A small network was shown many inputs. Here are its activations along a few directions, one row for each input.
In each table, some parts of the input vary, and every possible input appears once, in random order.
Descriptions start from the smaller parts, as in this example, which fits no table here: one of 4 places along a line, together with either a single point or one of 11 places around a ring or (one of 2 separate values, together with one of 8 places around a ring).
Shared parts are said once, and a part with two or three values counts as separate values.
(in the rows, 128 means zero)

Other details of the inputs shift rows strongly along two fixed directions, in all tables alike. That doesn't count.
These rows show it; all are for the same input, with only those details redrawn:
[156 151 103 147 136 135 102 135 148 100  92 131]
[124 136  90 141 113 159 123 176 104 148 144 178]
[157 152 103 146 135 136 102 135 148 100  92 131]
[156 152 104 148 137 135 100 135 147  99  94 133]
[128 135  93 143 108 156 127 173 105 147 149 175]
[ 92 101 143 104  97 144 166 158 116 136 193 144]
[121 116 155 111 120 122 142 119 159  87 136  97]
[118 117 152 110 122 125 142 119 156  86 137  99]

Table:
r1: [ 88  88 147 110  96 134 141 130  99 165 186 137]
r2: [117 122 150 111 125  92 159 101 139  98 127 104]
r3: [160 142 125 146 138 142  94 125 154 136  88 128]
r4: [162 162 102 138 141 137 114 130 154 114  87 134]
r5: [157 156  92 132 145 121 111 110 136 120  88 133]
r6: [115 136 114 156 123 135 118 165  94 177 135 179]
r7: [101 110 139 162 160 119 145 112 140 115 158  38]
r8: [144 153 129 165 140 120  91 124 127 123  89 124]
r9: [130 119 109 148 114 156 108 167 116 176 138 180]
r10: [129 120 158  93 137 125 148 121 156 103 137  92]
r11: [130 130 151 101 137 100 154 104 127 103 128  92]
r12: [119 104 159 111 122 107 127  90 151 123 130  99]
r13: [134 111 107 147 114 155 108 150 105 177 140 184]
r14: [151 148 117 148 144 119  97 112 129 138  74 125]
r15: [113 142 159 108 136 105 162 112 144 104 126  98]
r16: [156 152 104 147 133 135 105 134 147  97  96 132]
r17: [154 154  89 146 138 122  99 113 129 105  93 130]
r18: [121 127 179 115 137 107 139 107 136 125 129  89]
r19: [ 90  79 157 110  96 150 142 134 107 156 185 143]
r20: [125 133  80 136 117 133 130 152  96 159 143 184]
r21: [126 107 163  99 136 112 124  91 139 126 133  91]
r22: [152 140 111 138 140 126  90 104 137 142  84 129]
r23: [126 120 147  87 137 106 149  96 140 104 138  94]
r24: [132 107 176 103 132 130 128 112 158 122 135  87]
r25: [105 135 161 116 126 100 154 115 138  89 132  97]
r26: [158 175 109 143 160 115 115 131 123 113  86 129]
r27: [118 111 149 105 121 123 143 100 147  86 137 105]
r28: [105 142  54 184 155 147 147 179  84 154 168 123]
r29: [156 136 123 156 134 142  79 129 149 121  91 127]
r30: [165 133 121 136 149 141  85 111 136 133  87 130]
r31: [130 127 109 138 128 139 116 157  75 186 137 168]
r32: [132 114 154  90 135 121 150 100 145  99 136 101]
r33: [154 143 115 158 140 112  91 112 130 133  79 134]
r34: [143 165 109 152 148 109 118 131 133 106  86 138]
r35: [121 140  87 145 113 132 132 161  78 153 139 173]
r36: [130 125  89 136 116 149 132 157 103 154 144 190]
r37: [119 130 149 103 130 101 160 100 136 106 124  96]
r38: [ 96  98 140  90 102 144 176 137 111 152 183 150]
r39: [112 127 177 118 131 109 142 105 143 125 125  94]
r40: [ 86  93 154 119 100 127 147 137  89 161 180 137]
r41: [ 92 100 140 101 100 140 172 159 124 146 184 152]
r42: [ 97  85 156 101 103 151 152 132 112 171 179 143]
Describe the family of inputs behind these rows.
> one of 2 separate values, together with either a single point or (one of 4 places along a line, together with one of 5 places along a line)
The inputs of r30 and r32 match in every part but the choice among 2 separate values. If r31 is changed in the same way as r30 into r32, which row does it become?
> r11
The inputs of r37 and r14 match in every part but the choice among 2 separate values. If r36 is changed in the same way as r37 into r14, which row does it become?
> r13
Start at r15 and move only the place on the line of 5, one step at a time. The first step leads to r37. Which rows follow, in order?
> r5, r38, r4
Which other rows does r40 become when the choice among 2 separate values takes its other values? List them by row number.
> r35
Which other rows does r19 become when the choice among 2 separate values takes its other values? List them by row number.
> r27
Which other rows does r14 become when the place on the line of 5 takes its other values? List them by row number.
> r3, r22, r39, r42

Table:
r43: [131 137  86 136 123 143 137 155  98 120 146 145]
r44: [124 140 115 137 111 133 133 173 126 143 136 166]
r45: [112 117 161 120 156 105 164  94 158  98 137  52]
r46: [173 133 116 124 133 136  91 115 139 103  93 130]
r47: [129 130 108 136 120 157 134 144 128 149 130 168]
r48: [132 139 125 161 137 110  99 131 124 123 108 132]
r49: [139 148 130 159 138 109 105 131 147 128  92 115]
r50: [139 119 101 111 120 155 112 145 124 149 136 160]
r51: [146 139 108 141 138 124 125 134 158 113 103 141]
r52: [119 115 122 116 106 163 124 181  83 169 170 190]
r53: [ 77  64 245  63 115  99 168  82 151 102 186  47]
r54: [127 157  98 120 140 118 154 143  83 148 132 155]
r55: [134 151 114 158 153 123 113 134 109 114 113 109]
r56: [106 127 163 105 131 115 162 121 136  74 153  85]
r57: [129 114 138 136 125  99 120 103 139 104 118 102]
r58: [134 140 132 158 133 131  95 117 120 129  98 133]
r59: [ 68 100 102  99  95 159 193 183  77 172 233 170]
r60: [134 132 111 146 131 133 102 102 138 135 101 125]
r61: [134 132 101 149 137 112 103 117 143 129 106 126]
r62: [160 129 128 140 160 131  96 110 150 139  91 111]
r63: [ 73 115 124 109  95 159 193 204  75 178 223 164]
r64: [146 133 105 137 119 118 114 132 135 100 107 141]
r65: [162 148 131 127 134 143 100 141 146 127  97 132]
r66: [148 134 155  86 140 103 128  95 131 124 101 117]
r67: [104 111 110 147 116 159 140 157  93 198 161 178]
r68: [ 84 107 124 122  90 144 158 192  81 162 196 195]
r69: [144 142  98 156 146 123 115 122 108 115 119 109]
r70: [146 132 112 135 114 140 112 117 129 109 106 145]
r71: [111 119 183 101 107 126 155 109 163 103 134  99]
r72: [134 141 157 101 130 100 141  79 138 112  92 116]
r73: [137 133 113 157 146 116 116 126 146 136 103 129]
r74: [ 93  65 228  45 116 113 192  85 185  90 181  57]
r75: [137 159 114 159 151 126 121 140 122 130 112 105]
r76: [156 120 121 137 136 130  89 114 118 135 107 122]
r77: [ 90 117 118 102  99 118 175 168  69 191 183 201]
r78: [147 152  96 141 153 138 138 139 141 108 114 125]
r79: [ 72  80 239  64  95 107 189  80 164  71 182  67]
r80: [151 139 137 140 140 134  94 132 132 153 105 118]
r81: [135 145 134 155 129 134 106 123 134 145  97 125]
r82: [117 133  86 145 139 136 131 142 102 151 149 130]
r83: [143 141 104 132 122 142 109 111 149 114 100 140]
r84: [150 125 112 131 141 133  90 111 136 143 108 121]
r85: [153 145 102 135 135 113 105 111 170  88  88 124]
r86: [152 133 123 154 134 122  91  89 137 109  79 109]
Describe the family of inputs behind these rows.
> one of 4 places along a line, together with either a single point or (one of 2 separate values, together with one of 5 places around a ring)
The inputs of r73 and r67 match in every part but the place on the line of 4. If r61 is changed in the same way as r73 into r67, which row does it become?
> r60
List by row number the other rows that have the place on the line of 4 in common with r53.
> r46, r50, r52, r62, r65, r66, r74, r76, r80, r84
Which other rows does r81 become when the choice among 2 separate values takes its other values? List them by row number.
> r71
Start at r69 and move only the place on the line of 4, one step at a time. The first step leads to r57. Which rows follow, in order?
> r86, r76
Which other rows does r58 become when the choice among 2 separate values takes its other values? List them by row number.
> r79

Table:
r87: [174 198 116 164 166 101  86 101 129  68  40  90]
r88: [ 88  95 237  63 123  98 178  74 158 131 154  62]
r89: [113 121  90 165 134 133 137 130 128 112 134 115]
r90: [120 168 113 136 143 131 152 155  95 161 128 144]
r91: [112 137 100 145 111 132 139 147 146 106 136 137]
r92: [142 111 112 137 141 168 114 139 128 170 137 140]
r93: [117 132 103 128 151 122 152 154 106 157 152 119]
r94: [131 142  99 148 142 119 119 151  88 130 143 120]
r95: [141 132  71  82 126 115 162 104 104 112 134 153]
r96: [ 66 111 201 101 110  71 200  79 147  89 162  56]
r97: [ 79 105 210  91 109  75 196  91 178  62 163  75]
r98: [128 145 104 129 115 148 126 167 117  97 142 133]
r99: [127 120 129 145 102 129 115 146 128 154 116 189]
r100: [188 158 127 162 140 116  53  71 217  60  23  92]
r101: [143 122 130 125 102 158  91 147 129 128 133 151]
r102: [ 91  74 143 131 105 148 135 117 128 154 168 129]
r103: [134 111 121 133 127 139  90 143  85 176 145 149]
r104: [112  90 154 100 129 127 143 128 122 183 167 117]
r105: [150 110 111 150 126 168  88 138 102 151 135 147]
r106: [206 201 115 155 191  95  96  96 203  43   8  89]
r107: [123 132 100 153 136 154 127 149  97 119 160 125]
r108: [149 109  98  72 113 132 129  92 107 148 125 175]
r109: [107 121 139 143 102 124 121 128 100 181 127 165]
r110: [ 98 121  93 151 131 109 143 147 100 147 145 131]
r111: [117 111 115 151 125 125  97 127 111 181 136 155]
r112: [ 96 111 193  69 125 109 195 100 201  59 167  37]
r113: [146 130 116 123 118 166 111 154 146 156 123 158]
r114: [120 132  91 140 155 161 149 155 117 142 152 128]
r115: [156 144 128 127 135 146 108 152 136 161  99 181]
r116: [134 130 143 130 109 136 107 139  79 169 128 159]
r117: [119 103 169 102 100 136 130 149 111 138 152 164]
r118: [169 169 125 145 151 104 104 123 150  50  62 110]
Describe the family of inputs behind these rows.
> one of 2 separate values, together with either a single point or (one of 3 separate values, together with one of 5 places around a ring)
The inputs of r112 and r113 match in every part but the choice among 2 separate values. If r93 is changed in the same way as r112 into r113, which row does it become?
> r104
Which other rows does r118 become when the place on the ring of 5 takes its other values? List them by row number.
> r87, r94, r98, r107
Which other rows does r91 become when the choice among 2 separate values takes its other values? List them by row number.
> r100
Which other rows does r92 become when the choice among 3 separate values takes its other values? List them by row number.
> r102, r105
